These are the activations of a small network on made-up records, seen along a few directions, one row for each record.
Each row is followed by the record's values for the fields F, T, U, D, B.
A field that a record lacks is written none.
Other fields move the rows too, some of them a lot.
In the rows, 500 means zero.
Strong random noise was added to every row along 3 fixed directions; ignore it. To show where, here is one row again and again, with new noise each time:
477  263  468  317  661  357  653  465  564  858  388  491  272  409  377  750  408  536  395  713  522  517  510  371  382  681  656
555  598  501  757  589  410  477  528  320  590  620  425  494  405  423  302  503  706  641  470  529  953  480  339  367  437  528
543  478  606  603  625  492  442  585  502  688  607  431  483  512  507  309  450  628  581  543  565  783  492  364  445  488  535
496  324  596  472  633  450  527  594  559  901  491  411  278  437  421  586  270  587  410  677  498  657  410  331  357  673  617
546  511  430  527  642  380  561  415  428  513  544  532  572  483  470  373  708  610  658  502  613  726  642  418  491  398  541

578  253  385  365  706  313  670  420  466  673  363  521  408  404  480  783  492  590  516  592  588  465  659  469  511  589  576
F=f1 T=none U=none D=none B=b5
559  782  321  786  531  456  474  393  245  90  684  533  766  521  554  151  893  653  840  253  625  763  715  526  582  195  357
F=none T=t2 U=u2 D=d2 B=b4
493  581  262  441  555  450  662  290  459  170  452  616  711  585  565  511  914  557  738  418  634  409  826  651  665  291  458
F=none T=t2 U=u2 D=d1 B=b6
598  505  406  548  631  392  597  423  346  395  483  499  560  475  521  483  556  648  667  431  597  674  720  497  549  375  523
F=none T=t1 U=u1 D=d2 B=b5
428  608  520  479  373  543  464  415  563  380  516  540  579  546  470  498  605  366  482  447  399  398  451  542  520  465  475
F=f7 T=none U=none D=none B=b1
382  283  538  258  658  488  633  525  636  912  379  440  187  519  406  805  273  439  268  744  486  294  408  432  396  828  588
F=f1 T=none U=none D=none B=b4
414  297  469  118  568  438  560  367  717  687  455  625  387  549  454  701  703  310  377  685  601  229  512  474  538  623  610
F=none T=t2 U=u2 D=d1 B=b4
367  638  645  437  410  645  336  520  627  498  665  522  589  682  550  191  643  320  521  530  523  474  398  519  540  494  503
F=none T=t1 U=u2 D=d1 B=b7
460  481  647  530  369  616  365  634  618  645  489  421  341  463  527  563  213  438  307  576  323  403  186  484  401  681  490
F=none T=t2 U=u1 D=d1 B=b4
615  347  431  354  564  321  514  436  569  559  464  622  508  482  508  488  668  483  542  565  585  581  575  440  539  450  564
F=none T=t2 U=u2 D=d2 B=b7
434  455  472  347  611  582  656  456  601  487  397  479  489  607  536  684  518  523  522  534  559  282  696  596  588  555  478
F=f2 T=none U=none D=none B=b6
357  658  318  389  494  492  682  370  461  420  383  520  460  497  353  703  617  424  429  517  494  321  518  537  420  612  512
F=f2 T=none U=none D=none B=b4
615  474  585  765  325  449  327  653  392  568  573  470  486  303  496  383  296  568  489  451  420  770  288  409  411  505  509
F=none T=t1 U=u2 D=d1 B=b5
560  400  805  506  575  609  267  687  620  725  697  448  541  623  657  208  384  466  534  519  622  583  413  424  557  503  492
F=f3 T=none U=none D=none B=b5
494  511  474  615  328  543  510  482  490  359  379  460  488  431  495  699  362  459  400  443  300  394  417  572  416  485  490
F=none T=t1 U=u1 D=d1 B=b1
527  634  564  846  318  585  338  662  420  499  587  391  492  438  468  362  284  626  502  428  382  775  234  461  386  490  456
F=none T=t2 U=u2 D=d1 B=b3
438  326  492  379  566  480  645  579  584  857  313  413  146  387  382  904  143  472  221  688  395  321  334  415  340  834  580
F=f5 T=none U=none D=none B=b4
442  784  418  641  422  472  477  437  320  325  626  526  605  429  425  377  674  466  585  378  506  636  460  462  435  391  469
F=f7 T=none U=none D=none B=b4
454  544  542  440  543  558  443  479  533  411  597  517  593  608  583  425  584  480  589  469  565  498  577  525  537  416  498
F=none T=t1 U=u1 D=d1 B=b7
522  334  434  318  575  466  661  419  578  474  327  588  546  507  521  671  580  476  497  532  590  261  659  583  602  502  534
F=f2 T=none U=none D=none B=b5
445  539  442  435  457  419  549  363  462  444  500  580  544  444  435  532  621  425  523  499  464  437  507  506  523  471  535
F=f7 T=none U=none D=none B=b5
498  463  364  550  489  402  676  445  378  488  283  469  390  361  386  831  385  559  398  496  341  501  569  558  430  554  527
F=f2 T=none U=none D=none B=b2
397  659  577  573  445  655  476  619  492  520  496  397  428  521  524  546  307  481  413  496  397  413  407  567  454  577  446
F=f8 T=none U=none D=none B=b2
252  845  431  446  634  579  562  392  427  389  725  506  611  718  378  194  812  470  667  474  693  588  582  441  473  448  502
F=none T=t1 U=u2 D=d2 B=b4
475  608  460  667  374  404  425  427  320  424  527  489  462  362  360  459  498  537  493  448  372  708  279  458  323  458  516
F=none T=t2 U=u1 D=d1 B=b7
425  420  754  415  541  719  339  742  725  733  590  386  451  770  629  337  248  395  400  611  536  450  438  502  521  634  495
F=none T=t1 U=u2 D=d2 B=b7
506  640  550  512  365  569  382  425  601  282  573  572  738  606  563  302  729  348  578  383  457  414  503  557  610  349  435
F=f7 T=none U=none D=none B=b1
607  526  315  619  336  214  570  311  283  303  449  669  568  203  345  599  703  491  513  384  384  663  459  440  407  345  539
F=f7 T=none U=none D=none B=b1
428  587  443  356  403  529  507  356  569  315  482  639  640  586  530  484  789  253  508  459  505  264  544  610  615  467  489
F=f7 T=none U=none D=none B=b4
513  346  533  416  702  529  550  526  568  618  478  445  467  605  563  571  474  590  556  546  599  463  657  528  574  543  473
F=f1 T=none U=none D=none B=b6
354  565  420  473  403  366  592  415  358  619  482  496  325  315  246  682  410  467  352  586  358  530  305  421  309  641  588
F=f7 T=none U=none D=none B=b5
433  661  431  486  406  476  501  387  443  351  595  572  620  538  460  352  761  479  598  470  548  537  553  534  513  413  469
F=none T=t1 U=u2 D=d1 B=b6
623  431  495  711  357  469  372  580  459  463  487  440  475  386  538  475  350  551  475  427  382  572  404  490  470  439  453
F=none T=t2 U=u2 D=d1 B=b1
512  198  675  409  578  480  469  632  649  867  443  480  294  456  522  643  208  495  282  683  442  451  334  428  500  676  563
F=f1 T=none U=none D=none B=b2
400  413  571  389  553  467  496  516  566  804  522  464  283  480  366  584  365  417  310  651  466  453  268  370  369  711  576
F=f4 T=none U=none D=none B=b4

Here are new rows. What are their fields?
552  532  663  657  577  520  325  666  444  718  742  412  407  498  504  171  404  617  563  522  583  850  378  324  424  510  480
F=none T=t2 U=u2 D=d2 B=b4
367  678  227  412  631  444  773  269  358  258  445  548  563  548  409  651  800  563  615  448  619  385  776  576  530  433  475
F=f2 T=none U=none D=none B=b4
520  509  436  414  599  432  534  354  475  390  565  626  591  539  500  395  823  456  610  467  628  539  575  478  554  414  525
F=none T=t2 U=u1 D=d2 B=b4
400  616  362  613  472  440  682  488  316  566  416  435  271  314  270  781  317  585  380  510  369  583  349  429  267  688  523
F=f2 T=none U=none D=none B=b4
464  548  563  461  407  472  436  466  518  489  570  576  564  474  474  376  558  394  483  498  462  481  398  474  530  469  514
F=f7 T=none U=none D=none B=b5
273  511  459  279  635  561  608  510  556  735  503  445  291  588  370  652  420  397  416  659  595  376  492  439  421  739  608
F=none T=t1 U=u2 D=d2 B=b4
500  445  589  474  477  512  495  492  534  570  534  515  491  500  518  498  440  466  484  520  495  444  480  484  515  504  520
F=f7 T=none U=none D=none B=b5
492  554  338  448  376  304  571  281  448  314  451  699  670  371  396  509  887  392  567  463  495  531  511  496  464  397  568
F=none T=t1 U=u2 D=d1 B=b7
567  420  525  613  384  363  397  587  490  728  499  510  323  301  401  536  308  510  391  586  383  773  200  329  331  578  615
F=none T=t2 U=u2 D=d1 B=b7
503  316  415  277  428  314  610  375  561  567  376  665  410  340  393  794  558  329  306  595  417  301  452  453  464  557  603
F=f7 T=none U=none D=none B=b1
410  400  572  405  464  659  564  598  688  651  336  384  309  542  486  738  176  391  268  592  346  151  385  544  472  701  513
F=f2 T=none U=none D=none B=b1
347  613  395  251  427  446  588  280  534  366  524  686  582  539  384  532  864  280  488  506  544  293  511  544  538  475  519
F=f7 T=none U=none D=none B=b4
695  502  279  759  527  196  593  378  120  404  428  541  469  185  358  561  591  746  627  367  467  881  564  461  447  357  491
F=f1 T=none U=none D=none B=b2
356  761  381  588  483  457  522  372  301  357  682  529  549  490  370  358  743  515  598  445  573  693  499  436  417  405  530
F=none T=t1 U=u2 D=d1 B=b4
370  626  378  379  437  427  620  324  405  434  479  550  484  470  353  626  665  423  485  516  478  416  536  544  438  524  514
F=f7 T=none U=none D=none B=b6
514  348  564  316  550  449  420  467  611  672  572  558  472  543  507  418  634  474  498  621  617  502  499  464  565  502  544
F=none T=t2 U=u2 D=d1 B=b6
606  328  337  541  577  277  634  455  334  615  389  498  358  267  424  729  438  651  526  541  533  588  578  426  393  560  557
F=none T=t2 U=u2 D=d2 B=b5
